Each row below holds a small network's activations on one input, seen along a few directions.
Each table varies a few parts of the input and shows all the possible inputs, shuffled.
A made-up example of a description, with smaller parts first: ring(8) and (point or line(11) or (values(3) and line(4))).
Shared parts are said once, and a part with two or three values counts as separate values.

Other details of the inputs vary at random and push rows far along two fixed directions, the same in every table; ignore that.

Table:
row 1: [-45  17  29  24 -22 -11 -32  -8  -3  -6  29 -12  19  78  30]
row 2: [ 10 -22  15   7  14  17  13   4   8   4  18 -21   2 -58   2]
row 3: [-43  -1  45  54 -28   5 -26 -10 -19  -4  27  -8  39  75  31]
row 4: [-48  40  46  33 -21  -5 -26  -2   3 -10  35 -13  28  80  16]
row 5: [ 25   6   2  -9  22  14  17  -2  35  15   7 -12  -6 -48  -5]
row 6: [-35  25  37  32 -32   5 -46  -8  -6   8  16  -6  21  72  13]
row 7: [ 31   7 -63 -42 -11 -19 -12 -11  -9 -24 -51  27 -19  44 -30]
row 8: [ 14  -8  12   9  12  19   7  -9  28  28   8 -11  12 -57  -6]
row 9: [ 13  -5  13  11   6  12   5  -7  24  23   7 -17   9 -61 -10]
row 10: [ 12 -27  10  -6   1   8  34   1  11  12   4 -10   6 -55  -1]
row 11: [ 31 -24 -72 -40 -21  -6  -3 -19 -19 -13 -74  48  -3  40 -37]
row 12: [ 18   2 -53 -59  -9 -29   1  -3 -14 -37 -46  32 -11  45 -26]
row 13: [ 10  13  15  -4  26  20  20  -2  40  11  10 -14   6 -48  -2]
row 14: [ 11 -15   4 -11  20  10  13  10  19  -5  10 -22 -14 -54   4]
row 15: [ 10 -18  21   1  23  19  12   3   8  11  12 -30 -11 -51   2]
row 16: [ 14   9  20  -8   9   0  21  12  27  10  24 -24  -7 -49  -6]
row 17: [ 15  -5  15  -2  24  15  21  11  18  -6  25 -27 -12 -48   8]
row 18: [ 10 -17  17   0  13  21  12   6  10   5  16 -27  -8 -55   8]
row 19: [-42   6  41  50 -23  -1 -39 -11 -18  -4  35 -12  37  73  30]
row 20: [  4   3  19 -14  20   5  33   7  26  -3  22 -22   2 -48   7]
row 21: [ 31   8 -88 -42  -3 -33   6  11 -40 -16 -56  58 -24  37   1]
row 22: [ 19 -29 -65 -34  -2  -8 -13  -8 -33 -25 -49  29 -16  44 -36]
row 23: [ 13   1  15   4   5  15   4  -4  26  24   5 -23  -1 -58  -4]
row 24: [ 18 -19   7 -12  10   7  15   5   8   7   8 -22  -4 -56   5]
row 25: [-42  11  32  36  -4   0 -39  -7 -11 -11  22 -17  10  81  24]
row 26: [  8  18  -8   0  28  -1  36  22   6  14   5  10  -2 -61  24]
row 27: [-46  10  41  43 -28  -3 -33 -14 -14   3  37 -11  36  75  29]
row 28: [ 12  -5  21   5   3  11   5   3  23  22  10 -13   8 -61 -13]
row 29: [ 27  -2 -55 -55 -13 -31  -4  -3 -17 -30 -41  30 -20  46 -23]
row 30: [-42  22  38  46   1  12 -32  -3  -7 -10  40 -18  10  89  21]
row 31: [  2  -7   5  22   8   4  35   8 -13  23   2  24 -14 -70  -6]
row 32: [  0  21   4   5  27  -1  36  14   0   5  12  16 -22 -64  -2]
row 33: [-46  11  26  37  -3   7 -39  -4  -6  -8  26 -13   8  83  17]
row 34: [ 26 -27 -73 -50  -3  -6 -11  -6 -34 -27 -59  28 -30  46 -35]
row 35: [ 14 -32   9   4   9  21  27   5   6   0   1 -12   0 -56  -3]
row 36: [  9   2  11  -1  18  14   6  -3  41  23   9 -16  -1 -52   1]
row 37: [  9  -8  19   1  -1   2  13   4  18  20  17 -18   7 -59 -13]
row 38: [ 26 -11 -66 -56  10 -16   3  -4 -28 -49 -60  27 -24  50 -31]
row 39: [-39  40  37  28 -17   2 -33  -3   5 -11  18  -3  25  78  11]
row 40: [  7 -12  18 -10   5   8  20   2  15  16  19 -25  -2 -54   9]
row 41: [-44  16  50  54 -36  10 -35  -9  -5   9  18  -1  37  72  13]
row 42: [ 30   6 -55 -49 -14 -20 -12  -1 -11 -26 -49  31 -20  45 -33]
row 43: [ 15  14   6  -9  20  10  19   1  34   2   0 -16  -1 -53 -11]
row 44: [  8  -8  23 -10   3   3  12   4  19  19  16 -20  -2 -56   3]
row 45: [ 23 -39 -71 -37  -8  -4   2  -7 -35 -29 -65  38 -18  45 -41]
row 46: [ 17 -14   7   8   1  16  19  -5  22  20 -10  -8   7 -60 -15]
row 47: [-44  25  46  38 -35  -2 -40  -7  -8   9  32 -16  24  74  19]
row 48: [ 33 -12 -75 -53 -16  -9 -17 -19 -17 -12 -68  38 -16  41 -32]
row 49: [  9  -1  19  -8  25   7  27  10  21  -9  19 -24   4 -50   8]
row 50: [ 22   1 -90 -43  -7 -36  -4  10 -37 -12 -63  59 -23  32   1]
row 51: [  8 -30  24  14  19  21  25   2   6   9   5 -20   1 -52  -3]
row 52: [ 12  -3 -11  12  14  -2  23  15  -6  33   4  14   4 -69  21]
row 53: [ 17  -4 -58 -53 -22 -32 -14  -1 -12 -23 -47  25 -19  40 -32]
row 54: [ 23  -8   6 -13  21   2  24  10  16  -4  17 -22  -9 -49   6]
row 55: [  4  -4  20 -11  10  -5  11   8  30  12  19 -20  -5 -55   3]
row 56: [-47   7  50  48 -35  -1 -27 -11 -10   5  27  -2  37  74  23]
row 57: [ 30 -33 -70 -45  -3 -17 -11 -12 -40 -32 -62  31 -18  41 -35]
row 58: [ 25  -6 -60 -55 -12 -27   3  -4 -20 -33 -38  25 -20  49 -16]
row 59: [  8 -14  21  -2   4   0  13   1  17  18  18 -14   8 -59  -3]
row 60: [  6   5   2  13  14   5  21  17  -2  37  11   3  -2 -65  32]
row 61: [-45  33  37  46 -22  -1 -49 -14  10   5  24 -14  23  74  22]
row 62: [ 12  -4   7 -13  28  16  28  11  18 -17  11 -20  -7 -50   1]
row 63: [-61  40  35  61 -14 -12 -33  -1 -24   8  36  17   2  63  31]
row 64: [-51  48  37  62 -10  -9 -23   0 -28   4  42  17   0  69  30]
row 65: [ 11   2 -65 -27 -14 -25  -4  -3 -52 -10 -49  59 -36  27 -22]
row 66: [ 15  -7  20   0  34  13  21   8  16   0  20 -30 -15 -44   3]
row 67: [  7 -15  24   6  -6   9  25   6  18  20   9 -14   9 -57 -12]
row 68: [ 16  -8 -61 -46  11  -7   1  -1 -21 -42 -47  26 -22  52 -32]
row 69: [  4  -1   1  17  14  -2  23   6 -12  23  10  20 -16 -73  -6]
row 70: [  8 -12  15  -5  17   1  13   9  22   3  19 -26  -3 -54  11]
row 71: [-43  18  18  62 -25  -3 -17   3 -34  20  12  27  34  64  47]
row 72: [-46  32  45  40 -25  -2 -49  -4   8   4  27 -10  22  75  19]
Description of these inputs: line(6) and (values(2) or line(10)).
The inputs of row 8 and row 13 match in every part but the line(6) part. If row 52 is changed in the same way as row 8 into row 13, which row does it become?
> row 26
The inputs of row 50 and row 21 match in every part but the line(6) part. If row 1 is changed in the same way as row 50 into row 21, which row does it become?
> row 58
Change only the line(6) part in row 31. List by row number the other rows that result.
> row 32, row 63, row 64, row 65, row 69
Change only the values(2) part in row 31. List by row number the other rows that result.
> row 71
Start at row 30 and move only the line(10) part, one step at a time. The first step leads to row 66. Which rows follow, in order?
> row 17, row 54, row 58, row 29, row 16, row 42, row 7, row 5
List by row number the other rows that have the line(6) part in common with row 6.
> row 15, row 18, row 23, row 24, row 34, row 40, row 44, row 47, row 48, row 60, row 65
Change only the line(10) part in row 38. List by row number the other rows that result.
> row 4, row 12, row 13, row 20, row 39, row 43, row 49, row 62, row 68

Table:
row 73: [  0  13  -2 -13 -11 -20  -3   0  -2   0  -1   9   8  -5   3]
row 74: [ -8 -14  12  17  12   6  26  12 -12  18  14   7 -10 -52   1]
row 75: [-11  13  34  17   6  18 -11 -10  27   8  22 -28   5   2 -10]
row 76: [ 16   2 -40 -44  12 -19  25   7  -1 -38 -28  19  -4   6  -9]
row 77: [ 22  -6   1 -22   1   8  14   0  16   7   3 -21  -5 -20  -4]
row 78: [  6   0  21   2   6   9   3   3  14   6  23 -24  -2  -2  11]
row 79: [ 19 -21 -23 -21   7   6   0  -8  10   2 -18  -9   0 -14  -7]
row 80: [-26  29  27  29  14  17  -2  -4  11 -18  16  -4  16  45   6]
row 81: [ 14   6   0 -10  19  11  34  10  10 -12   3  -5   4 -11  11]
row 82: [  8  -2 -19 -36  -9 -20  -5  -4   6 -15 -12  -3  -3  15 -13]
row 83: [ -4 -25  34   9  -2  17  11  -1  14   6  19 -23   9 -39  -5]
row 84: [ -7   8  16  -5   8  -8  -2   6  12  -8  27 -23  -4 -17  12]
row 85: [-10 -18  17   6 -10   6  -5 -10  -7  -7   9 -17   7  20  -8]
row 86: [  8  -7 -31 -11  18   5  13   0  -4 -22 -25  14   9  17   7]
row 87: [ 17   2 -18 -19  17   7  -2  -3   8 -12 -10  -6 -24 -15 -25]
row 88: [  8  -6 -19 -38 -14 -19  -5  -1  10 -15 -18   6  -1   5 -13]
row 89: [  9  -1  -8 -15 -21  -3   0  -3   2   4 -18   3   5  22  -3]
row 90: [-10  -8 -18  10 -18 -11  -4  -3 -41 -12 -18  32  -9  34  -5]
row 91: [ 16   1  18   4  -3  10  18  12  17  22  15 -16   8 -44   6]
row 92: [ 15 -21 -21 -15  -2   3   2  -6  10  10 -29   3   7 -20  -6]
row 93: [-19   9  -8  32 -16  -7 -28 -11 -22   7  -3  21  18  57  21]
row 94: [  4 -11  12  11  24  18   3   3  16  10  21 -29  -1 -47  17]
row 95: [-10  17  15  13  -4 -17   4   4   5  12  21   3   7 -17  14]
row 96: [  4  12 -32 -10   9  -4   4   3 -10   5 -23  33 -24  -6 -23]
row 97: [ -7  10  19   5 -12 -12  -2   8  14   7  17  -9  17 -15   7]
row 98: [-27  19  14   8   0 -17 -23   7  -9 -16  19  -8  -3  45  22]
row 99: [-11 -13  19  21 -18   3  -5   0 -12   2   9  -3  17   9  -4]
row 100: [ 10  -6 -43  -4   0  -7   0  -1 -20   3 -32  32 -10  -2   4]
row 101: [-15  -7  28  22  -2  17 -16  -7  20  15  17 -20  24  -2  19]
row 102: [ 12 -14 -20  -8  26   5   0   7  -3  -2 -10  -6 -15 -23   9]
row 103: [ -6   2  14 -10 -11 -13   2   1  21   6   3  -9  11 -16   1]
row 104: [-16  15  18   9  13 -10  18  17   9  22  28   2  -6 -53  17]
row 105: [  8   4  22   2  13  14  11   8  13   7  30 -31  -8 -32  16]
row 106: [  4 -23  14   3  22   9  17  11  -7  -4  13 -19 -18 -43  -2]
row 107: [ 32  -1 -45 -27 -10 -15  14   2 -18   2 -31  30 -16   0  -9]
row 108: [-10 -20  -6  -1 -15  -7 -21 -10 -26 -24  -6   5  -1  66 -10]
row 109: [ 36  -2 -42 -40 -11 -11  11   0 -16  -2 -36  24 -10  -6 -13]
row 110: [-18  -4  -1  16  -6   0 -36 -12  -9  -8   2  -2  14  70  16]
row 111: [-13  24 -19  13 -12  -6 -20  -8 -20  -7 -20  34 -12  50 -11]
row 112: [-30  -1  31  32   4  12   8  -1 -12 -22  21  -6  22  41  15]
row 113: [  9   0  -4 -16  -1  10  -6  -8  21  -3 -15  -2  -5  -6 -28]
row 114: [ -2 -12  19  13  -5   5   7  -3 -12   7   9  -1  10 -23  -2]
row 115: [-10  18  22  24  -8   9 -15  -3  13   9   9  -5  13  10 -11]
row 116: [ -9  16   4   6  -2 -16   9   9   0   6  11  10  -6 -24  13]
row 117: [ 23  -6 -26 -30  -1   1   5  -8  17  -1 -39  10 -11 -18 -40]
row 118: [-11  14  31  20  11  10  -3  12   0   5  31 -24  -6   9  28]
row 119: [ -4   3  30   6 -11  13  -2   0  19  11  20 -21  12   1  13]
row 120: [  2 -27 -11 -12 -20  -4   1  -8 -13  -8 -26   8   4  14 -21]
row 121: [-15   2  13  31 -13   6 -22  -3   1  14   7  -4  29  22  18]
row 122: [  0  11  -4  -1  19   6 -10   3   1 -10  -4  -4 -22   8 -12]
row 123: [-13  13   0   5  -5   0 -34 -14  -1 -17  -3   2  -3  72 -15]
row 124: [  8 -17   1  10  -1  -1  19   1 -14   8   2   9  -4 -34  -8]
row 125: [  3  -2   7 -17   7 -13   0   4  17  -7  15 -15  -5 -13   1]
row 126: [ 24   6 -43 -19   1 -10   3  -6  -8  -3 -36  33 -19  -3 -33]
row 127: [  9   6  -4  -3  13   3  29  17  -2  25   7   9 -17 -49   9]
row 128: [-13   7 -12  15 -18  -5 -32 -14 -23   2 -14  20  22  56  15]
row 129: [ 25   2 -35 -20  -4  -8  21   8 -15   4 -24  26 -23 -19  -2]
row 130: [  0  -5  -8  12  22   7  16  10   1  29   3  10  -6 -56  15]
row 131: [ -4  21  21  17   2  10  -7  -7  11  13   9  -1   7 -13  -8]
row 132: [-31  -5  24  28 -13   3 -25  -7 -26 -18  23 -13   7  60  10]
What do these inputs look like to the network?
> values(5) and (point or line(11))
The inputs of row 76 and row 86 match in every part but the values(5) part. If row 84 is changed in the same way as row 76 into row 86, which row does it become?
> row 94
Start at row 118 and move only the line(11) part, one step at a time. The first step leads to row 105. Which rows follow, in order?
> row 78, row 77, row 119, row 89, row 91, row 109, row 107, row 129, row 127
Change only the line(11) part in row 101. List by row number the other rows that result.
> row 79, row 92, row 93, row 94, row 100, row 102, row 110, row 121, row 128, row 130

Table:
row 133: [-13   2  22  13  -5   5 -11  -5   1  -3  18 -16  12  29  11]
row 134: [-18   6  23  11  -7   2 -12  -1   4  -4  15 -14  13  27  11]
row 135: [-17   6  15  15  -9  -1 -23  -4  -4   1  13  -9   5  29   9]
row 136: [ 23  -8  -4 -12   9   2  26   7  13  15  -2  -3  -8 -73 -10]
row 137: [-18  12  17  14  -6   5 -17  -5   4  -3   8  -7  11  33   3]
row 138: [-18  18  10  18  -4  -2 -11   0  -5   3  11   3   5  29  19]
row 139: [ -6   1  -3  -7  -7  -8 -10  -5  -1 -14  -1  -1   5  31   0]
row 140: [ -9   5  29  20   5  14  -5  -5  12   8  22 -20   9  -1   5]
row 141: [  1   7 -36 -13  -8 -15 -13  -2 -25 -19 -26  26  -6  51  -1]
row 142: [ 19 -13  -3 -10  20   7  30  10   8   7   2  -2 -15 -70  -9]
row 143: [ 16 -12 -21 -25  -4  -4   3   0  -1 -13 -19   2  -6   6 -11]
row 144: [  6  -8   3   6   6   5  10   3   5  14   3  -2   4 -33   4]
row 145: [ 16  -7 -14 -16   1   3   3  -1   6  -5 -16   1  -8  -8 -16]
row 146: [ 18  -1 -41 -29  -9 -18   2   1 -14  -8 -33  28 -13  12 -18]
row 147: [-21  18  37  30   2   7   0   4  12  20  34 -12   9 -10  22]
row 148: [  6  -1   9  -3  11   6   7  -1  20   3   6 -12  -2 -29  -8]
row 149: [ 13  -6 -38 -21 -16 -14  -7  -6 -21 -10 -34  29  -2  25 -12]
row 150: [  8 -13 -19  -7   1   0   8   1  -8   2 -15  11  -6 -11  -6]
row 151: [-4  5  4  9  7  0  4  5 -5 -2  9  0 -2 -4  6]
row 152: [  1  -9   8   6   9   6  15   4  -1   8   5  -3  -5 -32   2]
What do these inputs look like to the network?
> point or (values(2) and line(4)) or ring(11)
Start at row 140 and move only the line(4) part, one step at a time. The first step leads to row 145. Which rows follow, in order?
> row 137, row 148
